A small network was trained on invented records. Each row is its activation on one of them, seen along a few directions.
After each row come some of the record's fields: H, M, Y, Z.
Not every record has every field; a missing one is written absent.
Other fields move the rows too, some of them a lot.
Random noise pushes rows far along 2 fixed directions. That doesn't count. These rows show it; they differ only by the noise:
[-224 469 -278 -211 342 -405 -218 -42 -99 185 36 -234 -459 58]
[-186 706 -526 -161 514 -417 -420 -109 -100 -2 -175 -275 -538 -110]
[-229 658 -562 -134 541 -347 -465 -110 -111 -91 -254 -298 -631 -164]
[-88 565 -92 -311 207 -631 -15 -20 -64 528 355 -146 -131 282]

[203 246 -150 -104 -13 -206 179 -218 -56 148 235 23 206 127]
{H: h1, M: m3, Y: absent, Z: absent}
[-247 457 72 40 -106 -167 -305 99 -87 -44 -73 38 11 -264]
{H: h2, M: m5, Y: y4, Z: z1}
[-290 -813 453 85 -697 196 634 -320 -238 39 606 114 -121 251]
{H: h2, M: m5, Y: y1, Z: z1}
[-54 -196 -134 -63 153 45 101 -113 -83 -66 42 -271 -472 97]
{H: h2, M: m5, Y: y4, Z: z1}
[180 631 -353 -241 527 -462 -250 163 144 351 -62 -145 44 170]
{H: h1, M: m5, Y: y2, Z: z2}
[-707 -42 75 119 -229 282 -330 -9 -203 -449 -299 -130 -594 -374]
{H: h2, M: m5, Y: y4, Z: z1}
[321 629 -24 21 -66 -350 -111 89 141 223 53 257 734 -8]
{H: h2, M: m2, Y: absent, Z: absent}
[261 142 -42 50 -100 -19 68 -88 -3 6 49 219 432 -33]
{H: h1, M: m3, Y: absent, Z: absent}
[173 -292 327 -103 17 15 161 386 118 372 101 68 227 264]
{H: h1, M: m2, Y: absent, Z: absent}
[-3 306 -157 111 -360 -43 53 -401 -102 -250 81 185 339 -143]
{H: h2, M: m6, Y: absent, Z: absent}
[-170 -213 292 105 -556 84 243 -85 -46 -11 223 295 412 45]
{H: h2, M: m6, Y: absent, Z: absent}
[347 365 -243 45 43 -135 -10 -169 -5 -37 -4 162 399 -82]
{H: h1, M: m3, Y: absent, Z: absent}
[-395 314 231 -117 -323 -287 -47 -15 -102 228 280 24 -12 17]
{H: h2, M: m5, Y: y4, Z: z1}
[-258 63 164 30 -381 -98 28 -104 -187 1 254 96 -4 -93]
{H: h2, M: m5, Y: y4, Z: z1}
[308 96 201 99 -517 -84 284 -156 -49 92 366 329 734 -13]
{H: h2, M: m3, Y: absent, Z: absent}
[305 -146 -82 125 -23 148 110 -141 -21 -179 -81 116 175 -78]
{H: h1, M: m1, Y: absent, Z: absent}
[202 -17 13 11 -162 -88 257 -168 -50 118 269 141 289 107]
{H: h1, M: m3, Y: absent, Z: absent}
[43 365 -494 209 510 225 -701 210 158 -541 -904 72 -52 -477]
{H: h1, M: m2, Y: absent, Z: absent}
[205 -92 451 2 -347 -46 177 300 97 337 234 230 603 102]
{H: h2, M: m2, Y: absent, Z: absent}
[-134 376 289 -80 -316 -290 45 -63 -50 261 327 135 289 34]
{H: h1, M: m5, Y: y4, Z: z1}
[317 -55 106 149 -226 133 84 -10 43 -57 37 318 563 -101]
{H: h1, M: m3, Y: absent, Z: absent}
[374 218 -57 10 -84 -208 170 -116 60 172 210 197 549 135]
{H: h2, M: m6, Y: absent, Z: absent}
[137 -31 203 -62 -333 -158 379 -132 -72 305 457 170 406 222]
{H: h1, M: m3, Y: absent, Z: absent}
[-461 -196 119 -35 -134 114 33 -104 -139 -125 59 -188 -520 -8]
{H: h2, M: m5, Y: y4, Z: z1}
[642 433 -684 212 393 -28 -172 -395 6 -459 -327 -93 79 -325]
{H: h2, M: m1, Y: absent, Z: absent}
[-199 -367 -204 137 78 313 -4 -212 -177 -490 -192 -220 -656 -173]
{H: h2, M: m5, Y: y1, Z: z1}
[-123 -47 -102 -126 282 -54 -151 173 -51 108 -118 -101 -297 89]
{H: h1, M: m5, Y: y4, Z: z1}
[-90 22 109 78 -544 -9 244 -306 -106 -100 244 216 373 13]
{H: h2, M: m6, Y: absent, Z: absent}
[625 423 -565 201 200 -49 -43 -449 -63 -401 -142 -27 204 -305]
{H: h2, M: m1, Y: absent, Z: absent}
[-756 -427 256 24 -225 358 -248 195 -152 -247 -222 -159 -693 -282]
{H: h2, M: m5, Y: y2, Z: z1}
[80 223 22 -288 136 -409 166 38 9 461 333 -51 90 413]
{H: h1, M: m5, Y: y4, Z: z1}
[169 262 -48 -52 353 -142 -227 299 243 208 -204 157 312 29]
{H: h1, M: m4, Y: absent, Z: absent}
[368 349 -131 145 -36 17 -161 17 54 -163 -235 317 634 -231]
{H: h1, M: m3, Y: absent, Z: absent}
[63 208 36 -41 95 -154 -91 208 133 204 -83 129 296 107]
{H: h1, M: m2, Y: absent, Z: absent}
[20 -439 319 -5 -379 83 424 -67 -79 191 375 164 220 209]
{H: h1, M: m3, Y: absent, Z: absent}
[195 -913 592 -61 -296 280 570 206 62 364 376 110 239 419]
{H: h1, M: m1, Y: absent, Z: absent}
[166 417 56 -17 -35 -237 -70 88 136 136 -5 23 445 -38]
{H: h2, M: m4, Y: absent, Z: absent}
[-315 -596 579 -57 -361 40 324 190 -74 368 414 21 -150 296]
{H: h2, M: m5, Y: y1, Z: z1}
[271 247 111 -83 -289 -321 340 -182 -50 353 468 218 588 218]
{H: h1, M: m3, Y: absent, Z: absent}
[281 -305 33 -35 162 133 114 165 107 109 24 -52 9 123]
{H: h2, M: m4, Y: absent, Z: absent}
[-163 287 216 163 -187 77 -432 386 75 -122 -320 227 304 -392]
{H: h2, M: m2, Y: absent, Z: absent}
[189 -229 224 123 -252 161 116 118 47 -16 20 121 311 -57]
{H: h2, M: m2, Y: absent, Z: absent}

Here are new rows. What are their fields?
[-235 -369 272 -15 -262 125 184 29 -143 13 216 -98 -295 36]
{H: h2, M: m5, Y: y4, Z: z1}
[22 28 -120 -32 -129 -129 199 -334 -196 -37 321 -83 -158 47]
{H: h2, M: m5, Y: y4, Z: z1}
[251 278 -20 -49 163 -153 -118 217 118 188 -106 87 319 23]
{H: h1, M: m2, Y: absent, Z: absent}
[-83 123 337 -29 -425 -288 187 -38 -100 301 485 170 284 80]
{H: h2, M: m5, Y: y4, Z: z1}
[-27 -259 234 -85 -34 30 133 235 30 249 78 0 16 177]
{H: h1, M: m2, Y: absent, Z: absent}
[55 95 115 -38 46 -82 -43 233 135 230 -49 160 319 142]
{H: h1, M: m2, Y: absent, Z: absent}
[-199 197 -211 135 -15 44 -172 -294 -170 -361 -127 -150 -381 -305]
{H: h2, M: m5, Y: y4, Z: z1}
[281 -201 415 -109 -28 -47 164 468 184 487 137 176 500 303]
{H: h1, M: m2, Y: absent, Z: absent}
[-141 -206 247 1 -436 97 254 -123 -31 14 166 243 339 143]
{H: h1, M: m6, Y: absent, Z: absent}
[578 826 -366 128 104 -238 -256 -129 91 -103 -160 312 788 -275]
{H: h1, M: m3, Y: absent, Z: absent}
[-210 530 -17 -39 -90 -253 -239 -22 -92 -13 49 -25 -65 -193]
{H: h2, M: m5, Y: y4, Z: z1}
[134 518 -125 -49 163 -276 -184 78 153 147 -38 88 302 -36]
{H: h2, M: m4, Y: absent, Z: absent}
[-475 -619 292 -74 -216 207 178 82 -136 9 123 -213 -533 146]
{H: h2, M: m5, Y: y4, Z: z1}
[49 -579 566 52 -351 263 203 428 75 196 114 165 308 95]
{H: h2, M: m2, Y: absent, Z: absent}
[-130 -88 -163 300 -332 290 -53 -290 -126 -553 -247 196 131 -325]
{H: h2, M: m6, Y: absent, Z: absent}
[136 465 -366 -73 558 -223 -318 19 0 8 -201 -219 -322 -93]
{H: h1, M: m5, Y: y4, Z: z1}
[144 -343 -179 -16 302 255 18 46 -32 -168 -243 -153 -324 10]
{H: h1, M: m1, Y: absent, Z: absent}
[-108 283 -133 9 369 60 -472 305 220 -135 -504 -5 -42 -210]
{H: h1, M: m4, Y: absent, Z: absent}
[429 194 9 -38 36 -215 151 15 142 302 179 244 637 240]
{H: h1, M: m6, Y: absent, Z: absent}
[-412 -417 292 14 -232 330 -22 192 47 -132 -77 -23 -230 -69]
{H: h2, M: m4, Y: absent, Z: absent}
[-371 -526 332 56 -279 273 92 93 -167 -97 74 -99 -404 -56]
{H: h2, M: m5, Y: y4, Z: z1}
